Each row below holds a small network's activations on one input, seen along a few directions.
Each table varies a few parts of the input and shows all the possible inputs, shuffled.
Descriptions start from the smaller parts, as in this example, which fits no table here: one of 5 places around a ring, together with either a single point or (one of 2 separate values, together with one of 4 places along a line) or one of 9 places around a ring.
Shared parts are said once, and a part with two or three values counts as separate values.

Other details of the inputs shift rows strongly along three fixed directions, in all tables alike. That doesn't count.

Rows:
x1: [-12  -7  15 -51 -10  55  10 -36  14  30  -4 -18]
x2: [ 31  -8   9 -13  63 -14 -28  50   1  -2  -5   7]
x3: [ -1  -2  11 -62  -5  82  -5 -62  27  49  -4 -54]
x4: [ 35 -47   9 -15  55  18 -13  44   5  38 -28   2]
x5: [ -5  28  16 -31   6  27 -11 -35  17 -17   9 -30]
x6: [ 32  -5   3 -12  62 -16 -25  53  -1   5   4  10]
x7: [ 42  -6   1  -2  62  -8 -28  46   5  -8  -3   2]
x8: [-34 -10   5  93 -45 -65  30  40 -14 -49   1  64]
x9: [ 24   0 -44 -37 -63 -22  -7 -10 -46  48 -56 -26]
x10: [ -4 -32  61  27  31  40 -10 -22  34 -11  63  -2]
x11: [-11  29  15 -39  13   9  10 -38  13   6  25 -18]
x12: [ 35  -6   0 -13  67 -19 -17  50  -1  10   8  11]
x13: [-51 -34  41  36  43  22 -10 -22  35 -26  58  32]
x14: [ -6 -10  13  -9 -22  33   1 -40  -5  11  25 -42]
x15: [ 30  42 -64 -25 -33 -44  16   0 -36  15 -46 -14]
x16: [ 31 -13  12 -13  62 -15 -25  48   1 -11 -14   3]
x17: [-65  23  16  66 -84  -8  37 -45  11 -49  32  23]
x18: [-32  12  10   9 -41  37  33 -39  15 -15  11   6]
x19: [  1   2 -87  -6 -55 -29  -5 -14 -40  21 -59  -5]
x20: [-17 -11  25 -17 -18  24  -1 -36  -8  19  20 -33]
x21: [ -3 -22  -9  75 -12 -36  18  48   2 -29 -12  44]
x22: [-58  11  17  31 -57  -2  28 -28  14 -19  10  21]
x23: [ 16  18 -13  31  23 -36   6  38  -7 -26  12  27]
x24: [ 24  47 -63 -24 -41 -35  -3  11 -37  10 -45 -12]
Each input here is: one of 2 separate values, together with either a single point or one of 5 places along a line or one of 6 places along a line.
Changing only the choice among 2 separate values turns x3 into x4. The same change can be made to x23. Which row results? -> x12
Start at x20 and move only the place on the line of 6, one step at a time. The first step leads to x9. Which rows follow, in order? -> x8, x22, x4, x1
Start at x5 and move only the place on the line of 5, one step at a time. The first step leads to x7. Which rows follow, in order? -> x24, x23, x15

Rows:
x25: [-14   5  -7   4  -7 -18   4  -1  -1   1   1  15]
x26: [ 38 -29  25   3  56  10 -26  34  14   0  10  -6]
x27: [  5  11   5   8 -13 -10  12   4 -13 -12  -2  -1]
x28: [-10   5   0   5  -7 -17   4   1 -18  -7   2   3]
x29: [-10  10 -13   6   0  -6  10  -2  -7 -11  -4  13]
x30: [-14 -48  -8  32 -33   7   9  -7  -8  14 -11   9]
x31: [-26  19  36 -24  -4  61  -2 -63  40  -6  39 -33]
x32: [ -6   7   6   8 -17 -10  -3   8  -5 -11  -5   2]
x33: [ 23 -29  24  -8  61   7 -14  37  22  15   8  12]
x34: [ -4  13  -8   7 -10  -4  13   6   5  -4  -3  16]
x35: [ 40 -23   7  -2  55   9 -11  37  17  15   6  -1]
x36: [ 31 -22  10 -11  62  15  -9  37  11   7  -5   7]
x37: [ -1  10 -16  10  -4 -11  10  -3 -11 -10  -3   1]
x38: [  0   4  -5  15 -12 -14  -8  -4  -9 -15   5  -2]
x39: [  5  30 -41 -64 -44  23  -3 -58  -8  45 -18 -51]
x40: [-11   9   5   0  -6 -10  14   5  -4  -9 -11  12]
x41: [-10 -42   3  31 -37  14  17   0  -3  14 -20   9]
x42: [  2  13  -5  10  -8  -5  17   4  -5 -12  -6   1]
x43: [ -4   9   5   6 -17 -14   7  10  -5   0   2   6]
x44: [ 42 -26  18  -3  51   4 -16  36   9  15  12  -3]
x45: [ -5  12  -9   7 -11  -1   3   6   4 -14 -14  11]
x46: [-16   5  -2   3   0 -15   7  -2  -8  -9  -4  13]
x47: [  2   7  -6   8 -10 -17   6  -3 -19 -10   2  -2]
x48: [ -8   5  -5   7 -14 -20   1   2 -11   3   7   6]
x49: [-11   3  -1  10 -11 -15 -10   1  -9 -11   2   2]
x50: [-15   3  -8   5  -8 -15  -7  -1  -2 -10  -9  10]
x51: [ -7  10 -18   7  -6 -10   6  -1  -1  -2   1  16]
x52: [ -6   9   9   4 -11 -11  11   9 -12  -8  -4   3]
x53: [ -1   8 -19  15  -9 -10  -3  -3  -4 -13  -4  -1]
x54: [-58   8  83 -14  21  71  -4 -67  65 -23  71 -11]
x55: [ -9   8 -17   9  -6  -6  -4  -2  -1 -14  -7  11]
x56: [ 58  -2 -47 -97  -2  20 -34 -22 -22  81 -39 -68]
What do these inputs look like to the network? -> one of 2 separate values, together with either a single point or (one of 3 separate values, together with one of 5 places around a ring)
Changing only the choice among 2 separate values turns x40 into x46. The same change can be made to x42. Which row results? -> x37
Change only the choice among 2 separate values in x48. List by row number the other rows that result. -> x43
Change only the choice among 3 separate values in x26. List by row number the other rows that result. -> x27, x44
Change only the choice among 2 separate values in x36. List by row number the other rows that result. -> x29
Change only the choice among 3 separate values in x36. List by row number the other rows that result. -> x34, x45

Rows:
x57: [  5   5 -13  -5   3  -7  -3   1   2   0  -9   0]
x58: [ 13   2  -8  -3  -1 -11  -2  13 -11   1 -17  -3]
x59: [ -8 -14  10   7  17  16   5 -12   7  -5  15   1]
x60: [  4   5 -14  -5   2  -2  -4   4  -3   1  -7   3]
x61: [ 8  7 -5 -5 -1 -8  2  5 -6  6 -4 -3]
x62: [ -2  -9  -7  -8  -4  -5   0   4  -3   9 -13   8]
x63: [  0 -15  13   9  10   7   1  10   8   1   5   3]
x64: [ 13 -10 -16   3   0  -3   9   8 -14   6 -19  -1]
x65: [ 13   5 -11  -5  -1 -13   2  14 -11   7 -10  -1]
x66: [-14  13  -4 -75 -30  51 -10 -69   8  48 -11 -52]
x67: [  0 -17   9  10   8   7  -6  -1   8  -1  14   1]
x68: [  8   0 -12  -4   1 -13  -7  12 -13   1 -14  -1]
x69: [ 1 -3  8 -2 13 -2 -7  0  4 -6  5 -3]
x70: [  7 -14  13  13   6   9  -3   0   7   0  11   1]
x71: [  5 -16  13  11   6  10  -2   3   8  -1  12   0]
x72: [ 15   4 -11  -5  -1 -16   3  12  -8   6 -10  -2]
x73: [-43  17  19  29 -40   0  26 -24   6 -24  13  18]
x74: [-8 -2 18  2 16  8 -7 -6  8 -9 16 -2]
x75: [-3  2 18  0 13 10  2 -2  8 -4 22  1]
x76: [ 11   2 -14  -5   1 -19  -2   9  -9   6  -9  -1]
x77: [  8   8  -9  -4   0  -2   0   5   0   2 -10   0]
x78: [ -3  -1  22   1  13   8  -1  -4  12 -11  14  -4]
x79: [  4   6 -14  -5   2  -3  -4   4  -1   1  -8   2]
x80: [  8   0 -12  -5   0 -11  -7  12 -14   0 -14   0]
x81: [ -3 -14  15  11   7  12  -7 -11  11  -1  19   0]
x82: [  7   8 -10  -5   0  -1   0   6   0   1  -9   0]
x83: [  9   3 -15  -5   1 -16  -3  11 -13   7  -8   1]
x84: [  1 -12   7  10   2   7   0   6   5   3   4  -1]
x85: [ 3  3  4 -2 11  9 -1  5  8 -4  5  3]
x86: [-31  32  -2  16 -52 -11  20 -21 -13 -26   0   8]
x87: [ -3 -13  18   2  11   9   3   6  10   2   5  11]
x88: [ -4   0  21   1  13  12  -2  -2   9 -10  15  -2]
x89: [  0 -10 -11   6  -7  -4  -3   6  -5   7  -8  -1]
x90: [-28  32 -18  20 -45 -20  17 -17  -9 -22  -6  14]
x91: [ 3  1  9  2 15  5  0  3 15 -7  7  2]
x92: [-13 -13  14   5   8  12  -2  -5  12   0  14   0]
x93: [  4   4  -9  -7   1  -8  -3   4 -10   5  -1   0]
x94: [ 10   3 -14  -4   2 -17  -3  10 -12   8  -9   0]
What do these inputs look like to the network? -> one of 2 separate values, together with either a single point or one of 6 places along a line or (one of 3 separate values, together with one of 4 places along a line)
Change only the place on the line of 4 in x77. List by row number the other rows that result. -> x82, x85, x91
Change only the choice among 2 separate values in x76. List by row number the other rows that result. -> x72
